Each row below holds a small network's activations on one input, seen along a few directions.
Each table varies a few parts of the input and shows all the possible inputs, shuffled.
A made-up example of a description, with smaller parts first: values(3) and (point or ring(11) or (line(6) and ring(8))).
Shared parts are said once, and a part with two or three values counts as separate values.

Other details of the inputs vary at random and push rows far along two fixed directions, the same in every table; ignore that.

Table:
r1: -773 -378 -597 594 -410 -400 134 200 -401 298 113 -242
r2: 191 286 2 399 -266 53 -440 -354 559 816 -759 80
r3: 64 -46 181 -73 -67 41 -104 15 68 -405 15 117
r4: -660 -211 -533 412 -388 -478 315 362 -370 151 253 -78
r5: 26 192 138 -152 173 1 118 17 -87 -197 112 140
r6: 245 -100 201 -99 185 4 109 56 -7 -115 162 -70
r7: 101 -69 151 -44 -28 100 -96 63 67 -364 54 203
r8: 93 -5 -54 -341 107 85 30 45 53 -204 71 -62
r9: 345 -101 113 -77 103 23 190 -79 24 -132 200 -92
r10: 200 -118 230 -129 172 43 164 28 -3 -82 168 -22
r11: 255 -126 213 -135 165 13 125 43 -56 -80 159 -4
r12: 109 -38 127 3 -19 84 -133 81 99 -423 39 138
r13: 77 -1 -19 -358 73 74 37 18 9 -211 44 -57
r14: 65 399 130 283 37 255 -444 -395 234 828 -722 -20
r15: 76 -17 -40 -298 200 95 117 32 20 -203 3 22
r16: 65 -54 175 20 27 130 -3 34 72 -398 -7 193
r17: 13 217 154 -216 51 -20 41 15 -77 -212 148 48
r18: -56 16 142 -122 180 137 -54 -136 -89 -222 158 -16
r19: 210 -43 -123 -286 74 92 93 -72 77 -201 119 -43
r20: 0 3 125 -130 167 108 -103 -117 -135 -218 158 0
r21: 212 -98 241 -148 112 14 139 9 -47 -116 136 -80
r22: 100 -9 36 -101 110 100 -22 -236 -43 -240 200 -71
r23: 324 219 223 209 58 137 -181 -192 267 802 -592 -33
r24: -776 -389 -635 652 -375 -421 98 235 -416 306 116 -218
r25: 109 -37 -61 -355 142 79 20 57 19 -166 75 35
r26: 101 326 47 423 -310 136 -523 -182 464 798 -821 63
r27: 90 326 92 418 -269 218 -477 -198 481 819 -812 144
r28: 50 187 126 -200 115 -15 42 44 -78 -169 175 140
r29: -473 -207 -569 434 -379 -436 345 186 -279 193 236 -58
r30: -42 35 164 -157 106 79 -99 -149 -139 -262 116 -94
r31: 227 -92 214 -124 138 26 141 33 3 -113 166 -96
r32: -4 195 143 -194 122 13 84 21 -32 -173 180 121
r33: 105 -9 -77 -316 156 71 -10 75 54 -212 68 -37
r34: 46 219 113 -163 128 -31 9 63 -43 -214 171 69
r35: -717 -471 -776 370 -385 -409 336 379 -267 319 97 -121
Description of these inputs: values(5) and (point or line(6)).
Question: Changing only the values(5) part turns r32 into r18. The same change can be made to r17. Which row results?
Answer: r30
Question: Change only the line(6) part in r31. List by row number the other rows that result.
Answer: r6, r10, r11, r21, r23

Table:
r36: 245 354 395 -106 146 245 -308 -202 184 51 -185 172
r37: -331 18 -346 491 -441 -234 -132 137 15 483 -286 69
r38: 60 -87 106 57 59 -17 209 125 -74 -62 113 -17
r39: -41 -40 -175 -170 3 34 111 -33 -47 -106 104 -49
r40: -69 11 -9 -146 78 -39 79 27 -189 -22 149 -102
r41: -184 -231 61 -33 -86 75 -126 107 44 -282 -32 37
r42: -69 -32 -101 21 -51 -11 -52 -22 -18 -290 44 33
r43: -24 2 -118 -156 44 -69 94 95 -1 -59 154 63
r44: 15 -120 54 38 73 -50 90 -31 -65 -81 169 -105
r45: -76 1 -20 -123 85 -28 62 28 -145 -51 146 -166
r46: -42 29 -59 21 -96 -33 -40 42 -39 -257 90 77
r47: 117 -117 6 -6 -42 -76 118 85 2 -93 147 31
r48: -285 14 -269 279 -143 -221 -23 128 -112 611 -190 -98
r49: 96 -126 -14 -20 -49 -63 106 1 -22 -104 146 -25
r50: -55 -1 16 -122 151 -98 147 137 -121 -33 74 -24
r51: 18 -152 22 15 70 -33 97 -80 -103 -89 129 -68
r52: 479 189 288 -239 172 232 -204 -329 299 36 -225 16
r53: 171 241 275 -89 176 243 -266 -304 134 -34 -174 84
r54: -65 18 -81 59 -48 -24 -51 31 28 -288 91 16
r55: 37 -104 76 31 38 -23 118 -13 -121 -53 178 -63
r56: -33 -196 -137 -115 112 107 30 157 -57 -135 -23 21
r57: -117 -331 -207 286 -166 -72 -20 171 1 249 -170 -58
r58: -34 -12 -91 -155 63 -77 190 110 21 -75 73 80
r59: -65 -29 -55 -150 78 -6 80 -24 -203 -60 93 -126
r60: -58 340 -57 421 -372 -6 -323 -81 328 840 -769 99
r61: 254 292 108 -260 129 229 -141 -187 259 104 -129 -44
r62: -39 5 -130 -167 0 -10 107 23 -32 -69 159 -12
r63: -130 3 123 42 -14 -27 65 76 -87 -181 67 112
r64: 565 312 428 -213 160 275 -129 -187 377 142 -318 94
r65: -128 -156 -262 311 -226 -202 39 5 43 331 -93 -118
r66: 59 -94 89 52 54 -30 124 81 -92 -46 179 -15
r67: -124 9 52 57 1 4 -17 -35 -137 -174 144 71
r68: -146 -8 35 88 43 6 -34 -40 -70 -202 144 14
Question: What do these inputs look like to the network?
Answer: values(3) and (point or (values(2) and line(5)))
Question: Changing only the values(3) part turns r36 into r48. The same change can be made to r67. Which row results?
Answer: r40
Question: Change only the values(2) part in r67. List by row number the other rows that result.
Answer: r46
Question: Change only the values(2) part in r58. List by row number the other rows that result.
Answer: r50
Question: Change only the line(5) part in r54. List by row number the other rows that result.
Answer: r37, r42, r46, r60
